Each row below is a small network's average activation on inputs in which a field has the value named, seen along a few directions.
Related values have similar rows: they may be neighbours, one step apart, or belong to one group.
(in the rows, 500 means zero)
Strong random noise was added to every row along 15 fixed directions; ignore it. To show where, here is one row again and again, with new noise each time:
[447 426 527 528 423 619 611 462 331 573 601 698 442 579 695 599 698 658
 591 571 489 500 771 578 555 450 581 241 590 528 432]
[502 426 489 362 331 511 572 469 331 601 410 699 351 640 428 588 606 494
 545 414 431 312 649 642 480 503 393 244 612 442 669]
[529 786 668 525 558 371 438 599 405 423 763 463 494 159 422 581 576 804
 449 510 381 382 590 493 637 477 650 281 319 622 183]
[454 641 475 529 392 631 282 894 592 487 676 565 474 532 551 480 498 536
 718 490 483 589 330 292 466 456 519 483 445 726 316]
[578 612 468 598 353 448 317 483 571 602 367 482 526 430 197 517 704 446
 486 614 400 222 506 498 502 332 615 489 448 539 413]
[474 492 556 272 351 383 589 548 455 558 515 334 449 474 470 382 492 525
 475 559 571 419 533 652 471 547 433 229 475 690 398]
[484 523 458 336 446 582 286 609 548 469 313 620 451 545 434 606 566 294
 474 593 495 429 566 354 437 396 511 602 483 458 633]
[459 484 379 272 429 420 599 538 752 477 552 354 462 460 382 381 355 584
 435 486 466 504 580 438 390 581 489 629 354 595 462]
[480 611 319 774 622 794 502 486 301 537 475 671 417 675 341 623 572 472
 507 346 192 365 269 555 371 247 599 687 511 305 597]
[435 512 501 685 605 523 392 638 638 503 511 574 351 637 501 682 529 694
 738 402 364 642 466 355 446 402 520 635 510 542 515]
[421 574 384 474 414 558 549 471 430 518 431 605 492 475 401 481 650 361
 439 609 323 397 540 621 519 309 539 457 441 474 461]
[599 444 467 389 470 698 343 719 630 482 802 529 382 471 509 439 457 813
 489 413 540 370 558 180 410 540 569 486 429 835 323]
[623 478 507 408 443 426 272 700 781 516 399 562 500 523 394 696 413 573
 559 416 530 501 659 168 532 632 476 634 491 399 653]
[457 330 580 641 587 271 443 372 646 576 436 253 293 632 369 406 660 612
 740 513 578 501 454 578 380 355 392 327 549 836 288]
[437 589 612 782 489 687 480 541 353 638 637 401 608 560 726 541 681 703
 621 738 556 569 529 547 433 334 796 385 479 613 289]
[433 438 648 429 548 636 528 568 247 586 424 359 460 721 769 619 516 522
 552 626 695 598 527 593 364 467 573 320 605 520 553]
[414 466 561 408 685 727 558 579 138 445 702 512 274 577 686 518 604 648
 484 490 499 454 489 575 423 323 518 165 521 757 276]


Field Kabig:
p6: [400 563 682 423 554 503 617 564 353 482 607 416 569 388 648 426 352 594
 382 569 437 541 487 545 444 485 455 450 345 529 698]
p9: [502 480 643 451 393 291 384 483 591 501 682 648 536 321 476 308 563 562
 563 498 522 416 660 426 561 538 303 196 321 672 496]
p2: [457 437 289 527 514 589 642 508 597 668 421 258 499 731 395 467 515 596
 478 569 428 469 493 526 348 344 618 487 402 540 361]
p4: [631 276 590 239 423 362 432 403 714 545 257 365 695 553 666 594 451 381
 411 716 930 590 936 307 574 780 549 532 595 314 627]
p8: [498 641 597 444 625 455 264 558 435 438 500 577 525 510 419 661 540 459
 580 492 551 427 692 278 391 467 534 383 338 310 548]
p5: [454 294 379 537 421 497 620 376 696 557 500 553 425 615 351 295 466 555
 611 397 377 418 546 411 306 490 343 653 490 594 720]
p7: [480 744 475 545 556 428 498 381 370 302 647 579 622 196 367 382 529 338
 461 490 480 390 436 541 528 533 544 548 394 385 362]
p3: [453 471 322 376 453 616 668 501 413 534 504 610 444 568 498 442 562 461
 358 496 358 461 523 627 584 407 446 289 447 522 397]
p1: [503 629 389 380 492 564 555 548 466 340 556 633 586 233 453 421 443 369
 241 540 305 423 424 482 709 469 516 629 420 482 474]
Kabig is arranged as 3 separate groups.
Q: Which other values are in the same group as p3? Give them in the order they are listed.
A: p2
Q: Which other values are in the same group as p7? Give them in the order they are listed.
A: p6, p5, p1

Field Fegap:
n13: [454 192 338 444 819 637 770 285 450 383 638 739 569 317 555 149 449 366
 101 436 189 532 617 460 664 234 130 391 243 491 675]
n16: [502 375 335 554 334 556 515 434 668 567 522 627 599 561 481 250 638 298
 615 565 553 495 572 432 475 471 432 487 494 580 396]
n7: [404 622 407 421 507 663 343 574 438 388 677 558 516 576 560 380 620 269
 728 602 706 526 549 289 254 487 622 476 436 570 179]
n5: [382 454 479 503 215 332 601 410 729 637 361 310 597 601 486 442 531 454
 675 731 605 585 653 629 388 557 590 585 534 490 550]
n1: [616 464 604 436 564 632 270 697 324 566 424 319 395 677 449 652 487 559
 552 474 689 309 412 355 323 467 565 402 634 567 522]
n3: [581 510 632 857 272 431 299 526 547 694 569 509 585 594 370 345 514 604
 765 390 575 384 231 562 406 533 385 362 555 602 645]
n12: [340 614 598 318 512 372 551 378 548 357 488 384 515 434 590 578 483 498
 547 692 634 607 768 486 337 594 702 679 437 406 506]
n15: [481 461 650 380 654 250 270 283 602 347 450 439 321 285 250 404 513 528
 376 484 494 314 494 518 385 344 326 477 332 729 620]
n2: [455 695 494 365 500 572 488 506 538 460 606 393 613 412 514 446 422 501
 416 596 584 481 604 382 243 574 707 687 264 416 497]
n8: [540 539 513 491 544 748 475 785 386 464 674 636 382 504 634 498 375 638
 415 295 361 542 183 450 573 501 418 526 521 699 516]
n4: [539 484 717 707 647 283 351 233 664 511 570 390 596 308 456 327 543 600
 458 566 570 527 554 478 466 472 463 489 294 588 516]
n14: [553 698 692 627 621 543 246 477 382 414 593 641 558 205 511 451 540 473
 362 520 424 418 374 406 525 410 509 515 328 538 563]
n10: [533 710 671 401 541 328 312 476 565 377 625 521 453 197 451 652 487 712
 409 502 500 443 613 424 552 585 608 525 332 521 440]
n11: [480 560 616 489 379 366 561 538 414 605 339 548 529 418 392 656 542 583
 390 574 253 379 640 655 682 393 435 275 442 386 737]
n6: [334 416 425 342 397 398 650 360 608 438 565 595 362 469 468 328 554 482
 586 528 412 492 641 580 396 489 400 530 448 661 504]
n9: [534 527 713 408 730 550 443 435 259 278 532 590 349 228 831 708 581 605
 231 603 589 585 492 609 824 488 648 524 664 685 306]
Fegap is arranged as a line.
Q: Going along Fegap from n15 by way of its neighbour n3, in what order are n1, n2, n4, n10, n6 met?
A: n1, n6, n2, n4, n10
Q: Name the neighbours of n7, in listed order.
A: n13, n16
Q: How many steps from neighbour to neighbour lead from n8 to n5, at the fewest?
A: 9
